A small network was shown many inputs. Here are its activations along a few directions, one row for each input.
Each table varies a few parts of the input and shows all the possible inputs, shuffled.
A made-up example of a description, with smaller parts first: one of 2 separate values, together with either a single point or one of 9 places along a line or (one of 4 places along a line, together with one of 8 places around a ring).
Shared parts are said once, and a part with two or three values counts as separate values.
In the rows, 128 means zero.

Other details of the inputs shift rows strongly along two fixed directions, in all tables alike. That doesn't count.

Table:
R1: [ 75 152  30 183 140 165  47 164 103  69 146 110]
R2: [190 120 166  90 155  80  34 161 153 148 178 112]
R3: [140  94 160 110 136  96 105 119 164 144 140 139]
R4: [ 92 106 121 132  91 137 177 106  94  99 100 168]
R5: [134 162  74 179 151 179  73 162 151 116 143  86]
R6: [ 66 209  10 192 111 143  68 188  83 146 149 100]
R7: [106 174  60 215 153 190  77 181 115  78 143  83]
R8: [189 139 159  78 164 103  56 165 178 157 191 107]
R9: [ 95  97 144 126 122 121 159 103 104 111  87 155]
R10: [134 115 128 130 147 133 128 126 117 123 150 120]
R11: [156 127 152 106 132 126 125 116 178 153 135 128]
R12: [ 89 143  40 190 145 190  69 191  96  71 146  99]
R13: [183 115 170  89 170 106  59 154 167 158 195  83]
R14: [ 86 105 137 114 125 147 179  96 122 117  94 160]
R15: [144 132 152 125 118 115 203  87 121 125 114 137]
R16: [114 110 130 132 134 113 110 118 122 114 142 114]
R17: [126 114 135 103 132 134 116 145 137 121 136 126]
R18: [ 95 114 143 111 127 142 188 101 130 123  95 153]
R19: [172 113 179 102 118 104 186  86 153 160  93 148]
R20: [148  84 179  89 128 104 181  88 155 159 117 178]
R21: [202 111 177 113 163  79  54 154 140 153 183  79]
R22: [ 97 137 137 114  80  80 195  96 122 215 100 165]
R23: [ 61 163  44 151  97 182 187  92  95  80  78 160]
R24: [102 157  23 194 145 163  47 172  80  74 137 101]
R25: [147 139 146 145 135 143 133 135 128 126 111 110]
R26: [138 128 145 121 102 130 186 115 110 117  83 137]
R27: [133 114 130 138 129 126 116 118 113 122 154 122]
R28: [102  92 177 111 118 106 160  95 132 125 106 160]
R29: [118 189  32 197 144 177  76 173 109  77 149  99]
R30: [128 105 137 119 125 110 107 147 115 111 120 126]
R31: [ 95 159  24 184 150 187  61 173  96  76 153 115]
R32: [145  78 179  87 120  80 164  85 146 152  99 168]
R33: [107 161 122 130 102  86 137 134 107 200 144 105]
R34: [ 62 155 104 128  64 105 198 123  83 172  88 151]
R35: [ 58 133  47 164  94 169 171  93  69  75  91 180]
R36: [ 67 151 137 130  80 100 199 108 100 187  94 157]
R37: [138  90 148 119 118  98 165  90 127 138  93 161]
R38: [150 127 150 121 117 120 194  88 111 132  95 123]
R39: [130 112 143 145 140 120 111 134 110 119 120 124]
R40: [148 121 156 124 117 114 198  88 152 140 101 161]
R41: [109 113 140  93 114 130 185 114 127 119 101 151]
R42: [113 129 141 104  97 140 183 107 131 117  98 147]
R43: [133 151 133 109 104 140 183  91 130 128 100 157]
R44: [189 107 177 101 164  80  47 155 146 150 180  82]
R45: [130 126 124 112 149 132 133 126 135 129 145 107]
R46: [204 145 187 100 141 119  67 176 176 153 176  84]
R47: [ 94  97 146 111 100 112 164 107 116 106 100 160]
R48: [ 87 160  50 166 101 172 191  99  76  82  63 149]
R49: [132 128 119  98 138 129 107 129 139 127 146 139]
R50: [131 133 145 125 102 127 194 116 119 110 100 150]
R51: [182 113 192 112 172 114  56 172 167 155 188 108]
R52: [148 100 151  94 149 118 115 122 170 154 142 135]
R53: [195 141 175  98 157 110  67 150 177 159 190  74]
R54: [103 176  63 203 149 207  70 176 123  88 136  75]
R55: [151 111 150  96 149 117 126 126 174 154 141 130]
R56: [158  98 160 115 131 109 111 118 154 153 149 147]
R57: [122 141 141 131 130 153 127 128 147 125 124 119]
R58: [141 111 135 132 124 110 112 148 107 113 122 123]
R59: [120 140 127 131 111 150 200  82 115 120  96 127]
R60: [182 111 195 118 155 106  45 165 163 154 192 109]
Each input here is: one of 5 separate values, together with either a single point or one of 11 places along a line.
- Changing only the choice among 5 separate values turns R31 into R12. The same change can be made to R43. Which row results? => R46
- Changing only the choice among 5 separate values turns R17 into R52. The same change can be made to R26. Which row results? => R19
- Change only the choice among 5 separate values in R55. List by row number the other rows that result. => R8, R18, R41, R45
- Change only the place on the line of 11 in R53. List by row number the other rows that result. => R10, R13, R15, R16, R21, R27, R38, R44, R45, R59
- Change only the place on the line of 11 in R28. List by row number the other rows that result. => R7, R9, R14, R18, R25, R39, R51, R54, R57, R60
